Each row has a name. Each question is about the rows just above it.

[133 122 108  85 146 140 141  80 129 134 143 135  98 154 119 107 129 124
 118 106 148  77  62 140 115 137 137 103 113 103  96 169 128 113 158 133
 126  71  97 149  96 139  90 100 148 143 162 118 158  88 156 140 104 120
 133 142 152 218 108 128 116]  Mur
[140 130 101  91 157 134 158  91 119 136 117 123 114 177 102 100 114 137
 100  82 131  74  53 140 108 115 157 103 118 119  86 171 122 121 150 141
  89  52  87 155 106 141  98 115 148 152 166 119 161 106 172 162  84  98
 148 124 146 212 110 150 136]  Guk
[133 122 108  85 145 140 141  80 129 134 144 135  98 154 119 107 129 124
 118 106 149  77  63 140 115 137 137 103 113 103  96 168 128 113 158 133
 126  71  97 149  96 139  90 100 148 143 161 118 158  87 156 139 104 120
 133 142 152 218 107 128 116]  tof
[145 132 103  95 156 133 163  95 116 139 113 120 119 184 100 100 110 141
  95  75 125  75  53 138 105 113 165 103 123 123  85 171 119 122 148 146
  86  50  85 152 109 142 101 122 150 154 168 120 157 113 204 169  81  96
 153 120 142 205 109 148 141]  febu
[137 127 102  89 157 135 154  88 122 133 122 126 110 170 105 100 118 133
 105  88 137  74  55 141 110 119 151 103 114 114  88 171 124 120 153 138
  94  55  89 156 103 140  96 109 148 149 165 118 163 101 170 156  87 103
 144 127 148 216 109 147 131]  Makam
[161 128 106 112 155 131 157  89 117 142 113 117 123 191  97 106 109 142
 102  64 123  69  56 144  98 116 167 107 122 108  87 178 121 117 153 152
  92  51  85 152 110 149 100 129 157 145 180 117 148 119 174 185  80 107
 163 109 142 197 102 139 147]  funi
Which entry of febu is missing from [184 122  95 165 123 169 152 100 119 204 139 153 132 122 146  75  86 148
 157 141 142 101 123 125 109 113 148  53 110 145  81 168  85  95 120 113
 116 120  75 141 156 171 142 154  96 163 109 113 103 105 120 100 150  95
 103  50  85 138 133 119]? -> [205]
Shuffled tof with one entry gone: [107  77 103 118  96 139 135 148 140 158 120 108  71 133 149 122 124 156
 168 133 154  98  85 144 129 106 137 118 140 129 152 107 143  87 113  80
 218 158 126 116 128 113 149 103 134 142 145 137 133 128  63  96 141 100
 119 161  90  97 104 139], missing -> [115]

[ 99 158 111 100 151] = dumab
[ 59 159 102  79 101] = Zaver
[ 86  87  19 157 157] = zakod
Which entry of dumab is missing from [158 100  99 151]? -> [111]
Shuffled zakod with one entry gone: [ 87 157  19 157], missing -> [86]
dumab without one entry, shuffled: [111 158 100  99]. Gone: -> [151]
dumab without one entry, shuffled: [151 100 111 158]. Gone: -> [99]
Zaver without one entry, shuffled: [159  59 101  79]. Gone: -> [102]

[177  87  59  44 121 185 168 171 143] -> mel
[101 166 177 141 178 100  61  43 102] -> seme
[164  69  59  44 157 179 175 158 165] -> binid
[ 68  59  47 157 178 173 156 155 160] -> zamub
[ 68  59  47 157  48 173 156 117 160] -> Mugan
Which entry of binid is missing from [ 69 157 165  59 158 175 179  44]? -> [164]
binid without one entry, shuffled: [179  69 164 157  44 175 158  59]. Gone: -> [165]
Shuffled Mugan with one entry gone: [157 156 160  48  68 117 173  59], missing -> [47]
Which entry of binid is missing from [ 44 157 179  69 164 175 165  59]? -> [158]
seme without one entry, shuffled: [102 166 141 177  61  43 101 178]. Gone: -> [100]

[154 225 153  51]  Nev
[235  96 177 121]  Rusup
[154 225 125 226]  fisan
[238  95 177 120]  Vev
[154 225 125 202]  zaf
[155 222 123  52]  kur
[238  94 177 121]  nafi
Shuffled Nev with one entry gone: [ 51 153 225], missing -> [154]
fisan without one entry, shuffled: [226 154 125]. Gone: -> [225]

[178 219 140 189  27 191  51 122 202  62  27 100 113  94  55 105 217 118
 197  30  87 204] -> Vipe
[ 92 168  70  33 122  70 126  47 193  39  52 144 209 206 131 232 114 102
 153 212 228  22] -> muvev
[ 99 137  36  96  43 103  44  51 171  57  59 187  97 106 194  27 207 103
 169 155 120 173] -> Soti
[ 73  89  39 191  47 121  32 185  34  58  33 135 159  68  34 178  99 145
 155 162 189 100] -> Gomin
[154  74 210 215 174  26  75  75 234 100 173 173 188 113 113 182 126 168
  53  24 233 205] -> Morat
Which entry of Soti is missing from [103 103 155 120  59  57 194 169  27 106  97  36 137  96 187 207  44 171
  51 173  99]? -> [43]
Which entry of Vipe is missing from [191  94  55 219  87 197  62  27 118 202 204 100 140 217  27 178 189 122
  30 113  51]? -> [105]
Which entry of Vipe is missing from [ 27 197 217 122 100  27 113  62 189  55 178  87 140 105 191 118  51  94
  30 219 202]? -> [204]
Which entry of muvev is missing from [ 33 228 212  47 209  92  70 153  22  70  39 206 126 131 114  52 102 193
 232 168 144]? -> [122]
Vipe without one entry, shuffled: [178 100 191 113  27 197 122 189 217 204 105  27 219  30  55 118 140  87
  94  62 202]. Gone: -> [51]
Morat without one entry, shuffled: [126 173 168 100 173 113 215  74 154  24 113  75 233  26  75 210 205 182
 188  53 174]. Gone: -> [234]

[131 114 116 107 145 104 139 111  95 157  93 126 171 170 143 156  75 114
 175 162  93 188 116 113 116  93 170 188 115 125  81 159 126  80  89 140
 160  97 144] = mafol
[129 119 116 109 145 107 137 111 101 151  99 126 166 163 140 154  81 117
 168 157  95 177 118 118 117  99 163 180 115 126  88 153 126  85  95 137
 157 102 158] = Tilip
[139  91  75 109 131  93 144  73  66 177  62 144 198 195 159 164  45 126
 205 179  91 243 103  85 118  61 199 228 117 135  48 172 106  54  64 134
 176  88 203] = Pil
[132 108 109 105 145  99 141 105  84 167  87 133 177 176 146 160  69 112
 183 170  91 199 113 107 117  86 178 196 115 125  68 162 118  75  83 142
 166  95 173] = Rakem
[131 114 109 106 145 102 139 105  89 162  93 130 177 170 146 158  75 112
 183 166  92 188 116 113 117  86 170 188 115 125  75 162 122  80  83 142
 163  97 166] = vafon
[134  97  96 104 140  96 143  92  78 172  74 141 188 189 153 162  63 114
 198 174  91 210 111  96 119  74 192 212 116 128  61 169 114  64  70 142
 169  93 181] = Nov
[136  91  89 106 137  93 143  86  72 177  68 141 193 195 156 164  57 119
 205 179  91 221 108  90 120  67 192 220 116 130  55 169 110  59  64 138
 173  90 196] = tul
[132 102 103 105 142  96 142  99  84 172  80 137 182 182 149 162  69 112
 190 174  91 210 113 102 118  80 185 204 115 126  68 166 118  70  77 143
 169  93 181] = batan
[129 119 116 108 145 104 138 111  95 151  99 126 171 163 143 156  81 114
 168 157  94 177 116 113 116  93 163 180 115 126  81 156 126  85  95 138
 160 100 166] = Zor
Shuffled mafol with one entry gone: [113 159 111 170 104 115 188 170  93 139 126  95 144 131 116 160 116  81
  89 125 175 156  93 145  80 162  75 116 143 107 188  93 126 114 140 114
 171  97], missing -> [157]
mafol without one entry, shuffled: [160 188 111 131  95 144  89  93 116 159 115 126 116 125 104 113  93 139
 140 170 156 175 126 188 162  81 157  97  80 114 116 107  75 171 143 170
  93 114]. Gone: -> [145]

[155  29 119 163] = fene
[192  29  28 163] = dol
[192  29 146 163] = kazu
Which entry of kazu is missing from [192 163  29]? -> [146]
dol without one entry, shuffled: [192 163  28]. Gone: -> [29]

[174  69 137 183 230  94  63 139] : Monet
[ 49  97 106 197 105 118 102 185] : kebe
[174  69 137 183  93  94 136  72] : gudif
Which entry of kebe is missing from [185 197 106 102  97 118  49]? -> [105]
Monet without one entry, shuffled: [ 63  94  69 183 174 230 139]. Gone: -> [137]
gudif without one entry, shuffled: [ 69 174 137 183 136  72  93]. Gone: -> [94]
gudif without one entry, shuffled: [137  72 174  93  69  94 183]. Gone: -> [136]
kebe without one entry, shuffled: [118 185 197 102  49 106  97]. Gone: -> [105]

[ 51 133 165  72 143 152 103 215  80 104 164] : soza
[107 116 132 155 136  94 125 116 111 115 137] : vol
[136 128 106 100 177  94  66 105 141 133 120] : rapu
[118  66 149 128 106  91  97 140 113 149 101] : zose
[104 112  42  88 110 106  31  65 187  98 164] : tizi
[118  66 149 128 106  91  97 140 171  97 157] : refud
[ 87 124 123 127 136 115 121 150 100 108 148] : Dob
[ 46 175 119 123 210 131 205 132 145  51  97] : zado
[173 142 176 174 143 236 224 183  81  89  93] : vip
refud without one entry, shuffled: [106 149 157 140  97 118  66  91 128  97]. Gone: -> [171]
soza without one entry, shuffled: [ 51 133  80  72 152 103 165 104 143 215]. Gone: -> [164]

[ 97 191 132 109 136 220 102 101  96 114 113 132  98 209 119 161 130 187
 219 125 105 127 123 130  82 129 121] : lut
[120 186 153 126 145 204 142 134 122 115 125 129 130 205 132 154 124 191
 202 118 119 149 120 123 125 127 136] : ker
[120  76 106 128 127  77  88 101 103 165 144 157 101  62 121 128 144  76
  82 161 120  93 157 163  94 160 136] : Vun
[123 186 144 134 150 205 110 110 124 115 137 150 117 191 133 162 153 189
 138 147 134 134 111 148 104 145 130] : tev
Which entry of tev is missing from [189 110 137 148 191 115 110 205 138 150 134 104 147 145 111 144 162 134
 117 134 123 124 153 150 186 130]? -> [133]
lut without one entry, shuffled: [219  97 132 220 123 119  96  82 109 130 101 125 161 191 105 130 114 132
 209 187 102 121 129 113 127  98]. Gone: -> [136]
tev without one entry, shuffled: [150 153 186 115 189 110 110 162 133 138 124 191 134 150 148 145 134 111
 205 134 130 144 123 104 147 117]. Gone: -> [137]
ker without one entry, shuffled: [115 191 123 126 149 186 142 153 154 205 127 132 120 125 122 134 130 204
 124 120 119 129 202 145 125 136]. Gone: -> [118]
Which entry of Vun is missing from [160 128 128 121 136 157 101 127 161  76 144  76  93  77 165 120 163 157
  82 144 101 106  88  62  94 120]? -> [103]
Which entry of ker is missing from [132 125 122 124 154 125 129 120 186 204 118 126 202 127 191 115 130 119
 145 205 153 123 136 120 142 149]? -> [134]
Which entry of Vun is missing from [128 160 157 165  76 120  77  93  62 136 120  76 101 103 161  88  94 128
 101  82 144 163 106 157 144 127]? -> [121]

[132 135 109 110 109 111 140 108] -> Tadi
[113 142 173 123 177 126 110 145] -> lod
[132 131 110 117 124 117 125 100] -> Mimo
[114 143 168 120 175 122 116 143] -> bir
[141 111  96 144 140 141  60 136] -> Gafo
[122 133 157 140 141 135  70 191] -> namo
[128 115 140 154 111 152  35 174] -> tumam
Which entry of tumam is missing from [140 174 154 128 115  35 152]? -> [111]
lod without one entry, shuffled: [126 113 145 110 177 173 123]. Gone: -> [142]
Tadi without one entry, shuffled: [111 109 109 132 110 135 140]. Gone: -> [108]
Shuffled Tadi with one entry gone: [132 135 108 109 140 111 109], missing -> [110]
Shuffled Tadi with one entry gone: [140 109 109 135 132 110 108], missing -> [111]
Shuffled Tadi with one entry gone: [109 109 111 132 108 140 135], missing -> [110]
Which entry of namo is missing from [122 191 135 140 141 157 133]? -> [70]

[143 104 159 154 113 132 143 103 156 111  90 112 112 153  74  83 113 126
  70 111 207 104 105 190 174 129 120 156 150 150 140  95  97 106 108  99
 179  88 107  87 103 116 165 115 127 133 146 172  93 140 138  65  53 138
  55 171 181 165 133 183 109  70] = Madu
[113  92  69 146 177 140  90 112 137 199 102 107 127  67 103 177 140 190
 225 108 135 145  71 207 153  95  65  64 178 105  69 114 128 163  87 138
 111 124 141  96 142 223  99 103 168 163 138 129 113 167 140 107 104 150
  84  73  82  38 172 133 160 125] = let
[123 172 171  77 120  96 101 178 135 172 208 173 116 144 156 102 126  84
 160 103 160  85 145 104 119 156 142 143  61 105 123 141 126 120 141 149
 136  95 116  80  85 122 137 138 120  98 106  65 177 140 104 129 115  99
 114 157 110  70 129  71  74 119] = Pitan
[143 104 159 154 113 132 143 103 156 111  90 112 112 153  74 131 113 126
  70 144 207 104 105 190 174 129 120 156 150 150 140  95  97 106 166  99
 179  88 107  87  73 171 101 126 157 158 125 133 113 102 163 139  73  74
 141 108 124 137 127 101  74  99] = rerak
Pitan without one entry, shuffled: [ 99  85 178 140 160 138 136 142 177 115 135 129  95 144  80 116 126 120
 156 172 116  65 172 120 123 122  77 120 208 141 171 145  71 137 129 104
 149 106 114 141  85 160 119  98 110 143 157  84 173 102 126 119  96 105
 103  74 104 156  70 101 123]. Gone: -> [61]
Which entry of Pitan is missing from [172 104 129 101 129  84  99  96 173 156 110 141 106 116 137 123 120 172
 120 114  77 104 126 102 160  98 135  85 157 115 149 177 126 156 120 105
 119 140 143 145 142 122 123 116 178  95  61 141 171  70  80  65  71  85
 103  74 119 136 160 138 208]? -> [144]
Madu without one entry, shuffled: [159 112 103 113 104  90 133 143 181 113 107  99  55 190  88 140  74  95
 108 140 171 156 105  70 172 150  83 111 112 154 153  70 179 120 165 111
 150 165 138 132  87 104 127 143 103  97 174 106 133  65 115  53 109 207
 156 129 183  93 138 146 126]. Gone: -> [116]
Shuffled Madu with one entry gone: [154 150 116  93 172 104 104 190 113 207 113 153 108 111 171  88 174  87
 103 179 146 103 138 129 156 126 165  70 143  55 120 133 140  53 133 111
 165 107 112  97 127  99 105  90 143  74 181 150 115  95 140  65  70 159
  83 132 138 156 112 106 183], missing -> [109]
Which entry of rerak is missing from [137 106 133  99 108  97 126 124 131 158 207 120  95 143 140 143 127 102
 159 113 125 111  90 171  87 156  99 150 157 129  73 113 105 103 141 139
  88 112 126 112 166 174 144 113 163 107  74  74 154 104 101  73 179 150
 156  70 153 101  74 190 104]? -> [132]

[ 93  58  93 220 228] : sefu
[202 192 201 113 202] : fim
[121  55  37 122 109] : gef
gef without one entry, shuffled: [ 55 109  37 122]. Gone: -> [121]
gef without one entry, shuffled: [122  55 121 109]. Gone: -> [37]
gef without one entry, shuffled: [ 55  37 121 122]. Gone: -> [109]

[116 136  93 142 129 121 129 127 117 128 128 207 113 125 124 121 126 127
 129 123 124 128 127  75 128 136 132 135 133 127 126 132 131 131 128 131
 127 128] -> Mari
[129 131 123 120 128 131 127 126 148 129 129 125 138 127 132 130 131 167
 125 133 125 132 124 143 129 126 111 127 128 129 131 125 123 130 128 124
 131 127] -> ren
[112 137  85 147 130 120 131 128 125 128 128 199 117 125 107 121 133 126
 128 125 125 125 126  71 128 134 126 135 132 128 124 130 131 130 129 133
 127 127] -> sezas
[132 124 156 116 126 127 129 128 114 128 127 137 119 130 131 125 120 118
 129 113 128 137 127  89 126 122 135 122 132 124 129 129 136 133 128 129
 128 130] -> gova
[129 131 123 120 128 131 127 126 148 129 129 125 138 127 132 130 131 167
 125 133 125 132 124 143 129 126 111 127 128 129 131 127 122 122 128 128
 127 126] -> Vef
[111 137  87 149 130 122 129 128 132 128 127 189 122 125  92 121 140 129
 128 127 126 120 126  78 129 133 123 135 131 128 124 128 131 127 130 134
 127 127] -> libof
[131 120 143 136 126 134 127 129 112 127 129  97 127 128 148 127 128 145
 128 136 132 116 123 221 123 130 131 129 123 131 134 126 129 131 127 122
 130 130] -> Leb
[131 124 143 136 126 134 127 129 112 127 129  71 127 128 148 133 128 145
 128 136 132 116 123 221 123 130 131 129 123 131 134 126 124 131 127 122
 130 128] -> feb
[131 120 143 136 126 134 127 129 112 127 129  97 127 128 148 127 128 145
 128 136 132 116 123 221 123 130 131 129 123 131 134 126 129 131 127 122
 130 130] is in which row? -> Leb
Whose row is [116 136  93 142 129 121 129 127 117 128 128 207 113 125 124 121 126 127
 129 123 124 128 127  75 128 136 132 135 133 127 126 132 131 131 128 131
 127 128]? -> Mari
sezas without one entry, shuffled: [124  71 199 127 133 128 129 133 131 121 131  85 127 135 107 128 128 130
 126 125 128 128 130 125 126 125 112 134 130 117 125 128 120 147 137 126
 125]. Gone: -> [132]
Which entry of sezas is missing from [199 132 124 131 125 125 121 112 120 130 128 137 107 117  85 127 131 135
 125 125 127 133 133 126 128 128 126 128 126 129 125 130  71 128 147 130
 128]? -> [134]

[153 136 131 208 156  72  73] -> boke
[125 121 126 122 127 148 178] -> rivu
[230 193 225 211 145 102  67] -> kud
[230 193 225 211 145  51  67] -> geni
[ 50 220  66  45 204  94  95] -> zesiv
[151  73  22 191 174 183  66] -> nur
[235  66 201  21 182 163  36] -> lepe
[ 91  92 175 220 122  28 102] -> Tebar
[ 76 109  93 104 231  65 121] -> gop
[162 118  84 207 158 120 132] -> nuz
[ 94 126 111  80  58 211  26] -> sen
[132 154 109 135  75  61  73] -> reb
Which entry of rivu is missing from [148 126 178 125 121 127]? -> [122]
rivu without one entry, shuffled: [178 122 127 148 125 121]. Gone: -> [126]
Shuffled boke with one entry gone: [208  73 131 153 156 136], missing -> [72]

[112  81 185 160  72 226 144 209 167 176 159 142 186  83 166 179  28 157
 115 153 130  84 216  67 188  36 132 197 204  31  34 114  58 215  99  39
 111 153 157  67  41 201 230 117  56 108 107  46 144 126 114 102]  pomu
[ 83 144  54 147  51  32  75 207  49  25 145 232 117 152 168 211  31 113
 125  73  40  43 152 201 180 124 180  76 119  49  96 200 225 205 114 182
  88 145 177  24 187 217 212 180 208 208 118  31  46 159  76  64]  Karo
[155 213  53 184 140 161  25 132  37  84  43 214 151 137 147 114 111 200
  33  80  68  46 175 194  27  33 193 111 115  39 172 149  56 227  85  81
 212  39 162  30  89 142 161  44  59 102 180 187 100 170 182 215]  Dotoz
[202 190  98  43  74 194 207 203  52 123 143 231 147 144 207 175 166 126
 188  94  26 149 177 159 163 137  29  68  64  40  75 231  42  39 196  46
  94  28 132  44  62 107  88 214 228  86  55 125 201 219 187  62]  kalav
Which entry of pomu is missing from [215 144 188  39 166 144 157  81 216 209 108 226 112 185  31  28  84  46
  56 107  67 167 230  67 114  58  36 114 157 160  72  34 179 126 201  83
 159 130 153 204 102 176 117 111 153 197  99 142  41 186 132]? -> [115]
Shuffled pomu with one entry gone: [204 132  72 160 186 144 114  81 197  46 111 112 115  36 126 230 142 153
  84 188 157  34 201 157 166 117  99 176  56 108  58 144  28 179  67 114
 107 226  39 130 102 215  31 216 185  67 209 153  41 167  83], missing -> [159]
Shuffled kalav with one entry gone: [228 207 137 132 231  75 194 163  26  64 219  88 196 143  94  46 166  52
 187  40 125  62 147 202 107  29  94 126  74 144 149 203 175 188 214  98
  68 159  86  39 123 190 201  43  28  55 177 207  42  62 231], missing -> [44]

[110 137 167 137  86 136 142 159 123 131 124 151  79 152 135 164 119] -> nad
[ 90 138 173 104  37 191 185 178 131 127 115 192  46 143  97 114  95] -> lotal
[168 132 114 139 187 110 109 104 125 126 139 106 178 140 152 137 165] -> Lofa
[167 147 118 139 181 131 124 117 117 123 129 121 182 129 148 126 174] -> piri
[ 98 113 130 130  99 100 110 112 152 146 154 110  87 124 136 144  96] -> Sutu
[ 90 138 173 104  37 191 185 178 131 127 130 192  46 132 151 151 161] -> rupor
[189 144 116 127 196 137 141 119 115 113 105 132 199 117 139 103 186] -> Gepun
[154 141 152 145 145 157 160 165 117 127 129 159 140 147 141 142 163] -> Fezi
[127 120 102 122 132 119 122 110 143 135  94 119 117 118 115 104 116] -> rufa
Which entry of rufa is missing from [110 132 143 122 118 135 119  94 115 122 127 104 120 102 116 119]? -> [117]
nad without one entry, shuffled: [110 137  86 124 137 151 135 152 131 119 167 142 136 159  79 164]. Gone: -> [123]
Which entry of rupor is missing from [151 138 173 191 127 178  90 185 151 104 192 161  46 132  37 130]? -> [131]
Fezi without one entry, shuffled: [152 141 157 160 163 159 141 154 117 129 142 147 145 145 127 165]. Gone: -> [140]
Which entry of Fezi is missing from [152 117 142 163 141 159 145 147 140 160 127 145 141 165 154 129]? -> [157]
Shuffled rufa with one entry gone: [122 132 127 119 104  94 119 135 116 120 117 143 110 122 115 102], missing -> [118]

